A small network was shown many inputs. Here are its activations along a few directions, one row for each input.
In each table, some parts of the input vary, and every possible input appears once, in random order.
A made-up example of a description, with smaller parts first: one of 6 places along a line, together with either a single point or one of 11 places along a line or (one of 3 separate values, together with one of 5 places around a ring).
Shared parts are said once, and a part with two or three values counts as separate values.

Other details of the inputs shift rows strongly along two fixed directions, in all tables alike. That doesn't count.

A family of inputs:
r1: [ -9 -43  34   3  -4  14   3   3   1  19  25]
r2: [ -8  21  -3 -23   6  -7  14  17  16 -67 -13]
r3: [ -4  27 -35  -4   5 -26  -4  27   4 -20 -41]
r4: [ -6  38 -40 -24   7 -57 -21  36  13 -51 -68]
r5: [ -8   9 -32   3  26   0  32  45 -11  74  -8]
r6: [ -8   1 -24  -5   5 -27 -28  28   5  13 -26]
r7: [-32  -8  -8 -11  22  45   9  10  12  25  52]
r8: [ 16 -29 -11  33 -16  14 -11   1  -1  34  11]
r9: [-26   9 -18   2  25  64 -10 -35  -8  76  80]
r10: [  9 -33  -2  32 -14   2 -23   3  -1  42   7]
r11: [ 101 -113   80  112 -102    8   21  -48  -31   22   -4]
r12: [-11  26  -5 -26  12 -14 -31 -20   0 -11   1]
r13: [ -2  36  -4 -46  21 -45  37  51  13 -77 -60]
r14: [  6 -10  18  12  -8  16 -25 -46  -7  21  34]
r15: [  0  58 -16 -31   7 -28 -11 -17   3 -73 -35]
r16: [-41 -12   0 -12  27  34  -4  12  13  35  49]
r17: [-15  22   0 -28   9 -14  16  20  14 -68 -25]
r18: [109 -44  88  45 -80 -51  31 -50 -27 -72 -67]
r19: [  5  45 -13 -16   3  -7  -9 -25   0 -49  -7]
r20: [-49 -17   1  -8  30  49  20  14   2  71  57]
r21: [-26  17  -8  -9  20  29  -7 -27 -10  55  40]
Each input here is: one of 3 separate values, together with either a single point or one of 6 places around a ring.
The inputs of r7 and r9 match in every part but the choice among 3 separate values. If r2 is changed in the same way as r7 into r9, which row does it become?
Answer: r19
Which other rows does r14 become when the choice among 3 separate values takes its other values? List them by row number.
Answer: r10, r16

A family of inputs:
r22: [-25   6 -24 -12  23   6  -4  31   7  22  10]
r23: [-19  28 -13 -28  31  17   3   0   3  10  24]
r24: [  42    5    5    9  -37  -40    1   -1    7 -101  -58]
r25: [-23  30 -31 -25  32  -4   7  34   3  13  -4]
r26: [  8 -39  31  20 -10  36   1 -27  -5  40  49]
r27: [ -1 -33  25  24 -16  19   5 -13  -5  20  21]
r28: [-30  25 -25 -24  26   4  12  22   1  16  -1]
r29: [-17  37 -15 -34  24   0   0   4   5 -21   4]
r30: [ 42 -17  40   2 -42 -38 -12 -22   5 -95 -38]
r31: [-24  16 -20 -24  14 -13  -5  23  11 -23 -18]
r32: [-17  39 -28 -30  25  -3 -21  -6   7 -12   5]
r33: [ 13 -41  20  37 -24  22   4 -21 -18  57  20]
r34: [ 14 -40  17  24 -11  10   5   5  -1  34  17]
r35: [ 16 -32  24  28 -20  29  -5 -40 -16  43  39]
r36: [ 44 -11  22  13 -40 -47 -10 -15  -2 -66 -59]
r37: [  46    5    7    8  -35  -42    0   -3   10 -102  -59]
r38: [-33  42 -33 -21  24  -4 -15   7   5  -1  -2]
r39: [ 22 -32  11  32 -15  11  -2  -9 -11  53  15]
r40: [-18  31 -31 -26  33  -7   7  33   8  12  -5]
r41: [ 14 -39  36  28 -24  10   4 -19  -4   4  11]
r42: [-35  12 -24 -21  28  10  -2  22  10  19  10]
r43: [ 29 -34  35  40 -33   5  -1 -35 -14  13   5]
r44: [ 22 -42  17  41 -22  19   0 -12 -17  63  22]
r45: [-29  32 -28 -30  32  -1  11  24   5   9  -5]
r46: [-14  25  -6 -15  10  -9   8   7   2 -22 -13]
r47: [-27  26 -14 -17  27  11  10   9   2  16  12]
The inputs of r36 and r33 match in every part but one. If r40 is changed in the same way as r36 into r33, which row does it become?
Answer: r25
What do these inputs look like to the network?
Answer: one of 2 separate values, together with either a single point or (one of 3 separate values, together with one of 4 places along a line)
Which other rows does r47 become when the choice among 3 separate values takes its other values? List them by row number.
Answer: r41, r43
